Each row below holds a small network's activations on one input, seen along a few directions.
In each table, some parts of the input vary, and every possible input appears once, in random order.
A made-up example of a description, with smaller parts first: line(4) and (point or line(9) or (values(2) and ring(5))).
Shared parts are said once, and a part with two or three values counts as separate values.
(in the rows, 128 means zero)

Other details of the inputs shift rows strongly along two fixed directions, in all tables alike. That doesn't count.

A family of inputs:
x1: [ 92 175 139 112 125  69 109 180 132 136  98  84]
x2: [130 125 125 160 129 173 145  99 115 118 157 141]
x3: [ 90 159 161 126 130 131 151 170 103 152 125 145]
x4: [135 137 159 157 136 195 143  92 110 125 155 168]
x5: [141 130  97  92 127  21  70 159 178 111  65  72]
x6: [111 186 159 105 129 174 155 145  86 137 151 184]
x7: [135 135 151 162 137 201 147 101 115 126 165 157]
x8: [147  56 106 171 129 132 122  70 146 110 138 113]
x9: [149  50  99 148 129 109 126  84 151 120 123 106]
x10: [131 103 127 160 122 175 135  95 129 119 160 134]
x11: [132 152 140 100 134 125 132 152 125 135 125 145]
x12: [127 111 149 144 134 198 146  87 110 134 161 176]
x13: [142 113 144 135 136 162 152 117 119 136 149 155]
x14: [125 188 145 113 132 150 146 153 108 136 140 150]
x15: [ 87 193 170 129 120 128 125 155  98 146 116 138]
x16: [159  34 108 144 137 114 108  90 173 129 124 109]
x17: [141 109  95 120 124  71  93 129 151 109  86  86]
x18: [119 200 120  86 124  99 127 180 107 130 107 121]
x19: [117 169 127 114 127 125 117 145 127 119 128 129]
x20: [107  97 140 151 126 114 126 131 134 152 113 122]
x21: [146  72  99 157 129 125 134 103 139 125 149 110]
x22: [113 222 162 101 133 176 147 165  92 138 149 175]
x23: [100 114 141 150 139 130 140 146 125 147 144 110]
x24: [147  84 131 165 139 172 123  96 146 122 160 132]
x25: [128 134 114 121 118 120 132 138 131 128 136 120]
x26: [125 156 119  98 122  95 141 151 113 126 113 127]
x27: [130 123 114 120 123  95  97 125 149 116 108 114]
x28: [137  76 131 149 122 168 141  78 130 128 149 145]
x29: [136 145 124  93 129  81 118 145 143 127  86 114]
x30: [120 185 140  91 124 134 138 145  95 131 104 151]
x31: [142  73 107 151 119 114 110  91 158 112 125 108]
x32: [116 194 131  75 112  93 137 175 111 129 104 135]
x33: [146  94  76 120 125  51  87 142 168 110  86  59]
x34: [130 122 106 114 127  98 113 146 144 129 128 110]
x35: [147  67 123 148 132 163 145  98 119 132 152 137]
Each input here is: ring(5) and (point or ring(6)).
The inputs of x5 and x22 match in every part but the ring(5) part. If x8 is changed in the same way as x5 into x22, which row does it become? -> x21
A walk changes only the ring(6) part. It starts at x13 and steps to x11. List the rest of the walk in order. -> x6, x32, x26, x35
Which other rows agree with x9 in the ring(5) part? List them by row number. -> x12, x16, x20, x28, x29, x30
Which other rows agree with x10 in the ring(5) part? List them by row number. -> x1, x2, x7, x19, x24, x33

A family of inputs:
x36: [120 184 137 101 124 135 145 143 100 125 118 151]
x37: [143 109 125 132 134 149 128 112 136 124 143 139]
x38: [157  34 109 160 132 150 137  77 142 126 148 125]
x39: [137  93 112 151 121 135 119  94 140 116 137 121]
x40: [ 86 220 158 119 128 148 143 179  89 141 137 140]
x41: [108 219 131  77 113  96 124 168 106 120  99 137]
x42: [119 100 114 142 131  91 119 150 145 137 127  83]
x43: [141 123 125 113 131 134 129 129 134 130 132 140]
x44: [104  98 128 137 129  64 103 152 155 144  96  81]
x45: [156  70 101 157 131 115 109  92 159 114 121  97]
x46: [ 91 212 158 111 129 139 155 185  89 148 136 146]
x47: [153  45 106 176 129 146 121  70 150 114 144 111]
x48: [168  15 106 174 140 149 121  67 159 122 152 118]
x49: [135 120 106 114 123  93 109 129 151 117 116 108]
x50: [ 79 181 180 144 129 167 140 149  94 149 137 153]
x51: [134 122 123 113 126 130 132 126 132 129 134 138]
x52: [128 196 113  76 124  59 109 174 133 116  73 103]
x53: [144 107 146 145 136 197 150  95 108 134 162 171]
x54: [111 204 162 125 123 199 148 124  90 123 159 179]
x55: [117 189 109  67 113  50 112 176 130 119  78 109]
x56: [125 196 116  72 122  63 102 178 140 117  84 108]
x57: [155  69 110 146 137 132 126  97 145 122 131 118]
x58: [144 109 145 146 137 199 158  93 105 134 161 169]
x59: [ 93 148 147 118 127  80 120 172 130 149  98 108]
x60: [143 101  92 117 124  67 107 127 155 113  93  86]
x61: [150  57  97 137 128 102 112 103 165 120 131 103]
x62: [107  90 156 157 133 138 140 127 126 155 138 131]
x63: [140  97  93  99 117  59 109 139 154 121  96  94]
x64: [138 141 135 131 132 152 128 116 120 122 135 146]
x65: [122 178 169 148 131 233 153 102  90 125 177 191]
x66: [122 104 118 131 130  87 132 161 140 144 125  96]
x67: [128 165 170 160 133 240 154  90  85 125 177 194]
What is each input in this table made of? -> line(4) and (values(2) or ring(6))
The inputs of x59 and x62 match in every part but the line(4) part. If x61 is changed in the same way as x59 into x62, which row does it become? -> x51
A walk changes only the line(4) part. It starts at x38 and steps to x36. List the rest of the walk in order. -> x60, x47
Which other rows does x64 become when the line(4) part takes its other values? List them by row number. -> x48, x53, x67

A family of inputs:
x68: [ 84 225 161 103 120 123 135 177  95 139 107 138]
x69: [141  96 132 151 133 160 133  94 128 123 142 141]
x70: [ 98 181 148 100 125 102 137 174 114 146 106 133]
x71: [132 132 102  94 122  62 111 152 142 123  89  99]
x72: [126 160 135 122 128 153 144 133 106 128 136 148]
x73: [143 105 122 124 131 131 126 117 135 128 130 131]
x74: [129 136 104 104 118  64 106 149 146 118  92  97]
x75: [121 171 143 113 122 141 132 133 111 126 124 153]
x76: [124 172 134 114 124 141 132 142 116 125 133 144]
x77: [142  72 115 160 129 140 126  87 143 120 145 118]
x78: [131  55 130 163 139 136 133 110 145 144 149 119]
x79: [138 109  98 125 125  80 107 130 156 116 111  89]
x80: [124 159 146 113 126 158 143 126 102 132 132 162]
x81: [116 115 138 139 130 127 141 142 123 143 139 122]
x82: [120 171 142 104 123 139 133 136 110 125 122 153]
x83: [118 117 109 117 129  44  89 162 164 130  85  73]
x84: [138 117 116 115 128 108 114 129 145 121 117 118]
x85: [129 152 159 144 135 204 152 105  99 129 160 177]
x86: [120 146 153 141 127 201 156 104  92 130 163 177]
x87: [151  67 112 159 136 144 124  94 148 121 146 117]
x88: [129 148 114 101 122  71 106 145 146 117  92 104]
x89: [144  86  97 124 128  93 117 124 150 123 119 100]
x90: [ 96 174 172 133 128 181 168 142  85 150 153 170]
x91: [137  93 129 165 129 182 141  90 122 126 167 145]
x92: [146 104 120 129 131 126 123 116 140 125 124 125]
x93: [120  87 139 174 132 160 132 108 127 137 155 120]
x94: [133  57 115 152 136 102 123 128 154 140 136  97]
x95: [127 142 116 111 124 112 125 140 129 122 122 121]
x96: [152  54 101 149 132 125 116  99 160 120 141 106]
x97: [143 112 119 131 131 132 129 120 134 126 132 126]
x98: [138 115 136 136 129 154 136 106 120 128 135 147]
x99: [102 153 143 126 126 112 118 148 126 137 109 120]
x100: [144 106  91 100 127  59 104 148 160 121  97  86]
x101: [125 175 140 111 127 134 128 138 120 122 124 142]
x102: [122 174 131 115 127 131 134 144 111 123 124 135]
x103: [142  96 132 162 134 180 138  88 129 124 166 142]
x104: [135 120 111 116 124  91 118 133 137 123 105 110]
x105: [126  70 137 182 137 167 128 100 133 138 163 123]
x106: [124 173 141 112 124 142 130 138 116 125 128 150]
x107: [108 225 141  85 121 109 132 171  99 124  99 142]
What is each input in this table made of? -> ring(5) and (values(2) or ring(6))
The inputs of x99 and x93 match in every part but the ring(5) part. If x70 is changed in the same way as x99 into x93, which row does it become? -> x81
The inputs of x95 and x96 match in every part but the ring(5) part. If x89 is changed in the same way as x95 into x96, which row does it become? -> x100
Which other rows does x74 become when the ring(5) part takes its other values? List them by row number. -> x75, x76, x91, x106
